[[131 126 129 154 128 126 130 142 121 126 137 125 144 141 140]
 [142 120 141 143 117 131 131 147 126 138 133 124 143 142 148]
 [150 118 147 130 110 132 130 146 131 148 128 125 139 137 148]
 [133 124 133 151 127 129 131 143 122 128 137 124 145 142 143]
 [150 118 148 129 110 134 128 145 130 147 127 124 137 137 147]
 [140 121 137 149 121 128 130 145 124 133 135 125 145 142 146]
 [147 118 141 141 117 133 130 148 128 141 134 124 141 141 149]
 [149 116 147 135 112 132 129 148 128 144 132 125 139 139 148]] --> 147

[[137 140 131 125 134 106 114 140 115 132 144 134 132 116 137]
 [138 143 123 116 141 107 119 137 116 135 144 144 146 114 129]
 [135 146 134 125 126 101 121 138 115 131 136 137 141 122 131]
 [135 137 127 121 128 109 119 141 112 135 152 142 144 115 129]
 [143 136 132 116 136 107 117 136 118 118 147 142 150 109 134]
 [136 148 130 129 139 112 117 141 105 124 147 137 138 114 127]
 [134 148 134 124 132 105 104 134 107 125 145 138 139 117 118]
 [135 132 129 122 134 109 116 142 110 129 141 149 139 106 132]
 [136 150 130 126 134 105 112 138 110 122 143 140 144 115 117]] --> 135

[[131 122 121 125 123 127 133 136 126 121 123 123 123 118 127]
 [138 141 132 131 129 133 131 119 132 129 128 130 139 129 121]
 [124 117 126 128 126 125 130 116 128 137 122 124 125 135 122]
 [103 109 133 142 126 131 136 116 121 131 118 104 123 130 138]
 [130 140 131 125 121 128 133 131 130 130 114 111 148 143 114]] --> 103

[[135 134 136 149 148 125 136 137 134 118 138 132 146 108 145]
 [124 139 147 147 137 131 124 144 143 124 146 128 146 148 149]
 [114 138 107 107 106 138 116 143 128 123 150 115 123 109 108]
 [121 126 109 108 107 138 121 121 131 132 149 132 133 112 107]
 [134 130 119 149 145 127 131 113 146 135 141 127 149 108 107]
 [121 127 137 149 138 137 120 117 146 135 147 142 150 107 145]
 [123 131 147 149 148 134 124 143 149 130 146 131 148 107 149]
 [128 118 109 109 108 128 128 112 107 130 109 128 109 108 108]
 [121 120 111 107 132 124 122 140 115 138 145 143 109 149 147]] --> 128

[[118 134 116 128 121 122 120 119 121 114 120 120 118 120 120]
 [131 116 122 114 116 116 118 129 126 125 118 117 130 119 118]
 [117 115 114 112 111 113 114 118 102 109 114 106 119 116 114]
 [141 127 132 124 126 126 126 140 137 136 126 127 140 126 126]
 [120 138 115 129 120 121 118 121 128 115 118 122 120 118 118]
 [120 120 110 113 109 110 109 119 120 112 110 109 120 111 110]
 [130 120 127 121 123 124 124 130 125 128 124 122 130 125 124]
 [125 129 128 132 132 132 132 124 132 128 132 134 124 131 132]
 [116 124 126 129 130 132 129 120 106 118 129 120 119 130 128]
 [122 113 114 110 110 110 114 121 122 117 115 112 122 115 115]] --> 116
---
array([[105, 133, 134, 132],
       [153, 129, 129, 118]]) result: 129

array([[150, 108, 155, 117, 154, 141, 155],
       [122, 107, 154, 130, 102, 136, 152],
       [128, 140, 154, 132, 153, 138, 153]]) result: 107

array([[113, 136,  99, 117, 112],
       [116, 125, 128, 142, 117]]) result: 125

array([[152, 115, 139, 120, 118, 134, 122],
       [152, 121, 106, 153, 121, 125, 131]]) result: 121

array([[142, 119, 116, 141],
       [151, 136, 136, 141],
       [145, 119, 131, 119]]) result: 136

array([[110, 121, 136, 131],
       [143, 115, 125, 100]]) result: 115

array([[101, 101, 101, 101, 101, 100],
       [120, 115, 109, 130, 131, 130]]) result: 115

array([[140, 137, 125, 146],
       [111, 133, 124, 127],
       [105, 130, 142, 115]]) result: 133

array([[131, 109, 155, 133],
       [140, 142, 113, 117],
       [123, 116, 151, 133]]) result: 142

array([[120, 131, 142, 130, 121, 120],
       [136, 135, 119, 132, 132, 125],
       [131, 146, 150, 123, 124, 117]]) result: 135
---
[[158 115 128 125 141 148 150]
 [114 137 116 113 144 125 123]
 [154 113 123 122 145 147 150]] -> 125

[[127 124 126 118 133 122]
 [156 122 135 126 151 152]] -> 151

[[112 115 104 118 130 119]
 [119 123 102 129 120 121]
 [140 128 154 120 119 122]] -> 120

[[117 115 122 141 126 119 110]
 [112 128 137 119 106 119 137]
 [124 140 140 125 124 146 138]] -> 119

[[140 128 136 103 143 123]
 [129 128 127 119 119 138]
 [124 143 118 128 128 133]] -> 119

[[122 144 133 123]
 [139  98 103 143]] -> 103

[[128 121 101 147 125]
 [128 130 134 124 128]] -> 124
---
128  102  119  123 -> 102

127  120  125  112  128  106
123  115  138  111  109  117
138  127  113  119  149  101
-> 112

130  125  134  105  123 -> 134

151  127  101  101  147 -> 101

101  138  103  120
155  124  151  139
149  143  129  157
-> 138

132  126  134  143  116  133  156 -> 116

116  105  148  108  122
119  118  142  118  122
127  116  143  129  131
-> 148

153  111  125  119 -> 111

101  130  136  117  136  108 -> 117

126  131  115  104  125  113 -> 104
---
[126 140 104 118 121 134 117] | 117, 126

[[123 108 128 136 132]
 [136 137 153 107 107]
 [139 126 153 102 118]] | 132, 139

[151 147 143 141 153 125] | 125, 151

[117 135 127 116 125 119 151] | 151, 117

[[125 122 125 128 123]
 [120 127 130 131 130]
 [150 129 126 122 122]] | 123, 150

[[108 103 114 128 127]
 [115 112 120 128 128]
 [108 103 115 128 127]] | 127, 108

[100 158 155 101] | 101, 100

[135 122 142 149 154 101 141] | 141, 135
---
Q:
[[103, 131, 129, 128, 142, 142, 125],
 [129, 126, 120, 125, 127, 118, 132],
 [129, 126, 128, 124, 121, 111, 131]]
A: 127

Q:
[[107, 111, 147, 106],
 [127, 131, 128, 118]]
A: 111

Q:
[[141, 116, 119, 157, 141],
 [136, 143, 145, 141, 137],
 [118, 118, 113, 109, 116]]
A: 145

Q:
[[115, 121, 130, 134, 133],
 [104, 128, 127, 125, 121]]
A: 130

Q:
[[134, 102, 122, 145, 134, 116, 133],
 [118, 111, 111, 134, 134, 114, 140],
 [127, 118, 139, 136, 133, 131, 140]]
A: 134

Q:
[[128, 115, 110, 114],
 [102, 143, 119, 121]]
A: 115

Q:
[[130, 125, 127, 102, 134],
 [128, 115, 134, 103, 136],
 [129, 126, 127, 117, 133]]
A: 134

Q:
[[145, 124, 153, 131, 127],
 [138, 140, 150, 121, 132]]
A: 153

Q:
[[126, 139, 102, 110, 116, 150],
 [128, 121, 126, 130, 141, 116]]
A: 110

Q:
[[140, 142, 137, 151],
 [128, 149, 127, 131]]
A: 142
---
Q: [147 158 133 108 121]
A: 133
Q: [143 114 145 119 149 124 146]
A: 149
Q: [114 125 151 136 128 119 108]
A: 128
Q: [109 101 103 154 124]
A: 103
Q: [150 114 131 111]
A: 114
Q: [154 151 136 123 137 113]
A: 123
Q: [143 131 152 124 108]
A: 152
Q: [134 154 125 122 104 153]
A: 122
Q: [153 144 141 146 137 139 134]
A: 137
---
[[126 132 142 139 124 131 121]
 [133 133 130 127 124 132 134]
 [126 132 136 154 121 133 132]] -> 121

[[119 155 150 115]
 [111 124 131 112]
 [110 140 139 105]] -> 140

[[128 133 134 133]
 [105 133 125 125]
 [136 126 124 124]] -> 126

[[118 130 123 124 127 141 128]
 [137 133 118 153 128 143 124]
 [127 119 144 126 137 122 136]] -> 137

[[134 132 156 115]
 [142 116 138 132]
 [143 128 111 122]] -> 128

[[100 134 150 109 152]
 [108 132 137 113 144]
 [151 120 110 148 106]] -> 110
---
[108 133 136 139 106 119 133] Out: 108, 133

[142 128 127 132 124 101] Out: 142, 101

[[147 131 122 143]
 [116 112 153 138]
 [114 157 108 117]] Out: 147, 117

[[128 125 121 122]
 [117 119 120 123]
 [107 110 109 109]] Out: 128, 109

[140 142 130 136 153 144 137] Out: 140, 137

[[146 103 134 122 133]
 [157 126 122 115 146]] Out: 146, 146

[130 113 115 153 133] Out: 130, 133

[104 140 139 135 142] Out: 104, 142
---
129,136,124,158,110,145 value 129, 145

119,124,101,127,124 value 119, 124

129,145,147,122
127,141,151,120
value 129, 120

138,129,124,106 value 138, 106

151,147,123,111 value 151, 111

124,133,135,129
132,141,103,116
value 124, 116
---
[137, 135, 102, 145] → 135

[[130, 130, 137, 119, 115, 110, 135],
 [99, 129, 112, 140, 108, 109, 122],
 [154, 118, 144, 106, 149, 128, 123]] → 115

[143, 120, 148, 101, 123] → 148

[139, 123, 131, 100, 125] → 131

[120, 150, 155, 150] → 150

[128, 122, 134, 114, 98, 118, 148] → 98

[106, 145, 109, 128, 110] → 109

[109, 106, 112, 108, 111, 143, 142] → 111
